These are the activations of a small neural network, seen along a few directions. Each row is one input.
Each table varies a few parts of the input and shows all the possible inputs, shuffled.
A made-up example of a description, with smaller parts first: one of 8 places around a ring, together with either a single point or one of 9 places around a ring or (one of 3 separate values, together with one of 4 places along a line).
Shared parts are said once, and a part with two or three values counts as separate values.
In the rows, 128 means zero.

Other details of the inputs shift rows strongly along two fixed directions, in all tables alike. That doesn't count.

Table:
r1: [130 128 133 123 132 124 135 129 118 123 135 125 140 123 122]
r2: [125 122 133 124 128 121 138 126 119 120 138 127 142 122 122]
r3: [106 122 123 132 123 126 136 126 131 132 133 121 137 129 126]
r4: [119 130 126 131 132 130 134 118 129 134 130 128 134 124 122]
r5: [111 125 120 134 128 126 134 126 130 134 131 123 136 130 121]
r6: [132 131 132 131 136 125 138 129 120 117 134 131 139 122 120]
r7: [108 125 123 137 125 128 135 125 130 131 134 125 135 128 124]
r8: [118 128 115 134 132 127 136 130 131 133 126 125 135 134 120]
r9: [119 135 122 137 133 132 130 130 128 138 128 122 130 131 122]
r10: [143  68 143 111  64 109  86 138 155  95 114 157  87 135 181]
r11: [119 129 125 130 132 129 134 118 129 135 130 127 135 125 120]
r12: [122 124 122 129 130 124 138 117 128 118 135 134 138 125 123]
r13: [156  91 144 114  79 120  79 149 156 115  99 148  74 140 179]
r14: [128 130 134 122 134 125 138 129 117 124 137 122 140 123 122]
r15: [128 130 136 127 133 128 136 128 117 122 137 127 139 121 122]
r16: [113 129 122 137 128 130 133 127 129 134 131 124 133 129 123]
r17: [121 129 124 128 132 129 133 119 130 134 128 126 133 126 122]
r18: [231 241 149 134 187 186  68 181 111 178  79 110  50 148 142]
r19: [118 118 116 127 129 123 139 118 133 128 128 132 139 129 120]
r20: [137 139 119 126 141 130 134 125 124 131 127 127 133 130 118]
r21: [134 126 128 123 132 120 139 131 121 121 131 127 141 126 118]
r22: [147  72 150 106  70 106  91 149 146  96 116 148  93 134 178]
r23: [124 130 126 123 132 128 133 120 125 128 135 125 135 126 124]
r24: [119 136 119 141 135 132 135 131 130 131 127 128 131 132 121]
r25: [132 133 135 127 134 128 135 129 116 124 136 126 138 122 121]
r26: [123 136 128 132 135 134 130 122 128 135 128 127 129 124 124]
r27: [122 131 121 135 136 130 137 120 132 128 127 132 132 126 121]
r28: [119 137 123 135 134 133 131 131 128 139 128 119 129 132 123]
r29: [126 131 126 126 133 128 132 119 124 129 134 127 135 126 123]
r30: [125 130 125 124 133 127 133 118 125 128 134 126 137 126 123]
r31: [125 130 127 127 131 129 132 119 125 127 135 128 135 125 124]
r32: [116 131 127 126 133 130 135 119 130 135 130 123 134 124 124]
Each input here is: one of 4 places along a line, together with either one of 2 separate values or one of 6 places along a line.
The inputs of r13 and r14 match in every part but the place on the line of 4. If r32 is changed in the same way as r13 into r14, which row does it become?
Answer: r22
Which other rows does r19 become when the choice among 2 separate values takes its other values? List them by row number.
Answer: r27
List by row number the other rows that have the place on the line of 4 in common with r20.
Answer: r10, r12, r18, r23, r29, r30, r31

Table:
r33: [127 131 124 126 134 127 135 127 130 133 126 125 133 129 122]
r34: [132 134 124 125 135 129 130 121 123 129 131 129 132 128 123]
r35: [156 106 137 117  96 122  93 149 147 119 103 141  88 140 162]
r36: [122 132 125 135 133 133 130 122 135 133 124 131 126 127 126]
r37: [119 131 126 133 129 131 129 130 126 133 132 123 130 129 126]
r38: [131 137 131 125 135 131 130 122 122 132 132 124 132 124 124]
r39: [121 136 124 135 135 134 131 122 133 133 125 129 127 127 125]
r40: [136 134 127 130 135 128 131 133 121 122 132 129 131 129 125]
r41: [133 132 130 130 135 126 134 130 123 125 129 129 133 126 121]
r42: [123 128 122 134 127 128 128 129 130 132 126 126 129 131 124]
r43: [123 132 129 134 130 131 127 132 127 137 127 123 127 129 126]
r44: [129 131 131 124 132 129 130 120 125 131 132 126 132 123 125]
r45: [124 129 129 124 132 127 132 128 128 133 128 123 132 126 126]
r46: [124 131 128 125 133 130 133 129 126 133 128 123 132 126 126]
r47: [126 133 124 136 133 131 130 130 129 137 124 125 129 130 121]
r48: [125 132 127 124 133 128 131 129 126 132 129 121 131 128 127]
r49: [130 132 137 128 132 128 133 130 122 125 131 127 133 122 125]
r50: [125 135 127 125 134 130 131 129 125 131 130 121 131 129 127]
r51: [132 134 133 125 133 133 128 123 123 132 129 127 129 123 126]
r52: [134 135 131 124 132 132 125 125 123 129 131 126 127 126 129]
r53: [133 130 127 125 133 128 129 122 127 130 127 130 130 125 123]
r54: [120 135 121 135 133 134 130 121 132 130 128 130 126 129 127]
r55: [121 131 129 134 130 130 129 130 127 137 128 123 129 127 124]
r56: [156 108 135 126  94 126  86 153 146 121 103 142  83 143 164]
r57: [134 131 127 125 134 130 129 123 126 130 127 131 130 125 123]
r58: [123 130 123 135 130 131 131 129 128 136 126 127 131 129 121]
r59: [129 133 135 128 132 127 133 129 122 125 133 126 135 122 124]
r60: [117 130 125 133 129 130 131 128 125 132 135 122 133 130 125]
r61: [131 130 137 128 130 129 131 132 122 124 130 129 132 122 127]
r62: [126 134 121 126 134 128 133 128 127 131 128 124 133 131 123]
r63: [ 55   9 117 107  53  69 157  82 153  74 162 155 175 114 140]
r64: [122 136 123 135 134 134 129 123 133 132 126 129 125 129 127]
r65: [131 129 128 129 133 125 135 129 123 121 131 129 135 126 122]
r66: [125 128 124 126 131 128 135 127 129 131 126 127 133 128 123]
r67: [133 132 128 129 134 127 133 131 122 122 132 130 133 127 124]
r68: [132 127 130 129 133 127 136 130 123 123 128 131 134 124 122]
r69: [129 131 129 124 129 130 129 121 123 127 136 126 131 126 128]
r70: [120 131 124 135 132 134 131 121 134 132 126 132 127 126 126]
r71: [129 132 134 128 131 127 133 129 121 123 134 126 135 123 126]
r72: [153 109 133 127  95 126  89 151 145 121 107 141  87 144 162]
r73: [127 134 127 125 132 130 129 130 125 130 131 122 130 131 129]
r74: [130 136 132 129 133 130 132 131 119 122 137 125 135 126 126]
r75: [131 132 125 125 135 128 131 120 124 129 130 128 134 127 122]
r76: [119 134 120 135 132 133 130 121 132 129 130 130 127 131 128]
r77: [136 133 131 130 136 128 133 132 123 126 126 129 130 126 122]
r78: [170 112 150 119  93 127  81 160 140 110 105 144  77 138 173]
r79: [128 131 132 124 132 129 130 120 125 131 132 126 132 122 124]
r80: [125 132 123 135 131 130 129 130 129 136 125 125 129 130 122]
r81: [126 130 123 125 132 126 132 128 129 130 127 125 132 130 124]
r82: [132 130 123 125 131 127 130 121 124 126 133 130 132 129 125]
r83: [128 131 129 124 132 128 128 130 128 133 126 122 128 128 129]
r84: [131 134 122 126 132 129 128 131 128 130 127 125 129 134 126]
r85: [118 129 127 133 128 129 129 129 127 134 131 122 130 129 125]
r86: [121 131 129 134 130 133 129 130 126 137 128 124 129 127 124]
What do these inputs look like to the network?
Answer: one of 6 places along a line, together with either a single point or (one of 2 separate values, together with one of 4 places along a line)
The inputs of r67 and r40 match in every part but the place on the line of 6. If r34 is changed in the same way as r67 into r40, which row does it become?
Answer: r82
The inputs of r49 and r59 match in every part but the place on the line of 6. If r79 is changed in the same way as r49 into r59, which row does it become?
Answer: r44
List by row number the other rows that have the place on the line of 6 in common with r42.
Answer: r38, r48, r64, r65, r71, r75, r81, r85
Which other rows does r72 become when the choice among 2 separate values takes its other values? List them by row number.
Answer: r60
